[[133 115 121 128 126 123 127 125 126 126 127 136 122 118]
 [131 113 118 123 135 145 129 113 128 126 125 133 106 122]
 [132 129 129 136 120 103 131 145 131 127 127 140 148 127]
 [123 139 133 122 122 118 127 137 126 119 125 122 137 130]
 [119 113 119 124 137 134 140 117 139 125 124 120 115 133]
 [131 131 130 121 140 153 127 112 128 128 124 134 104 131]
 [128 111 118 122 133 142 129 117 128 124 124 126 110 123]
 [131 115 121 129 122 119 128 133 126 124 126 133 130 119]]
The second entry on the diagonal from the top-right corner -> 106
The fourth entry, reading row by row: 128
Find the smallest entry in the last row.
Answer: 115
Find the entry just right of the largest entry.
Answer: 127
Find the largest entry.
Answer: 153
The first entry of the largest entry's row -> 131
The third entry in reading order: 121
The third entry on the diagonal from the top-right corner is 140
The entry in the bottom-left corner is 131
The 2nd entry in reading order: 115
The 5th entry in reading order: 126
The fifth-last entry, reading row by row: 124
Find the entry just left of the largest entry.
Answer: 140
The top entry of the column that holds the smallest entry: 123
The entry just left of 111 -> 128
Find the 1st entry on the diagonal from the top-right corner.
Answer: 118
The largest entry in the last column: 133
The entry just right of the smallest entry: 131
Find the entry in the top-left corner.
Answer: 133
Find the last entry, reading row by row.
Answer: 119
The second-last entry, reading row by row: 130
The bottom entry of the column that holds the largest entry -> 119
The smallest entry: 103
Find the last entry of the smallest entry's row.
Answer: 127
Find the entry directly below the largest entry.
Answer: 142
The entry directly below 148 -> 137
Find the last entry in the row that holds the largest entry.
Answer: 131
Find the entry directly above the smallest entry.
Answer: 145

[[154 103 130 123 111 126 133 130 136 119 120 129 133 125]
 [141 113 123 132 128 120 131 120 115 134 131 114 132 110]
 [129 142 120 122 131 132 124 114 133 129 137 137 138 120]
 [132 118 122 133 108 134 126 124 117 128 137 141 134 148]]
The 5th entry, reading row by row -> 111
The second entry on the diagonal from the top-right corner? 132
The top entry of the column that holds the largest entry? 154
The 2nd smallest entry? 108
The entry directly above 117 -> 133
The entry in the top-right corner -> 125
The last entry, reading row by row -> 148
The smallest entry in the first row? 103
The entry directly below the smallest entry -> 113
The 4th entry, reading row by row? 123
The entry in the bottom-left corner: 132
The smallest entry in the last column -> 110
The entry directly below 111? 128
The 2nd entry from the end, reading row by row? 134
The third largest entry? 142

Read these off the matrix that follows. Counting starts at 1.
1) The top-left entry?
2) The top-right entry?
3) The entry just left of the largest entry?
4) The entry in row 1 and column 3?
5) The entry in row 2 and column 2?
6) The entry in the bottom-left corner?
7) The entry in the bottom-right corner?
8) The entry directly above the centre entry?
array([[101, 129, 122, 127, 129, 127, 142, 139, 104, 127, 125],
       [121, 131, 128, 115, 129, 142, 124, 140, 119, 125, 123],
       [104, 127, 122, 127, 129, 136, 140, 141, 104, 120, 122],
       [118, 124, 119, 130, 129, 123, 125, 142, 114, 114, 118],
       [114, 128, 133, 126, 128, 106, 135, 125, 114, 134, 127],
       [108, 129, 124, 117, 126, 140, 141, 122, 111, 133, 133],
       [114, 130, 130, 131, 128, 102, 135, 125, 116, 138, 131],
       [121, 135, 125, 109, 126, 145, 130, 124, 123, 138, 137],
       [139, 123, 117, 127, 124, 135, 120, 115, 136, 121, 131]])
1) 101
2) 125
3) 126
4) 122
5) 131
6) 139
7) 131
8) 123

Read these off the array that follows. Rows and columns are numbered from 1.
1) Find the entry at row 3, column 1.
2) Find the bottom-right entry.
3) Find the entry in row 1 and column 1.
4) Find the entry in row 1 and column 3.
5) Find the entry in row 2 and column 3.
6) Find the top entry of the column that holds the smallest entry.
7) Find the entry in the bottom-left corner.
8) Find the entry at row 2, column 1.
[[126 127 128 139 137 156 127 117 126 121]
 [140 145 129 105 114 137 124 128 122 141]
 [130 143 140 113 122 142 130 139 140 131]
 [130 139 127 134 133 135 125 123 130 114]
 [130 115 137 128 135 126 139 126 137 120]
 [125 110 157 128 144 125 131 125 117 143]
 [129 130 130 132 128 116 142 133 145 116]
 [137 146 113 132 129 131 110 142 122 120]
 [124 127 127 129 129 113 137 132 141 112]
 [135 131 137 128 139 137 124 126 132 119]
 [135 135 134 123 118 125 112 119 123 134]
 [112 140 119 134 146 148 127 104 122 114]
 [150 143 109 137 115 136 117 143 121 107]
 [132 133 134 122 128 116 139 140 138 119]
 [143 123 133 127 121 135 116 123 129 121]
 [110 120 116 145 131 123 139 130 125 135]]
1) 130
2) 135
3) 126
4) 128
5) 129
6) 117
7) 110
8) 140
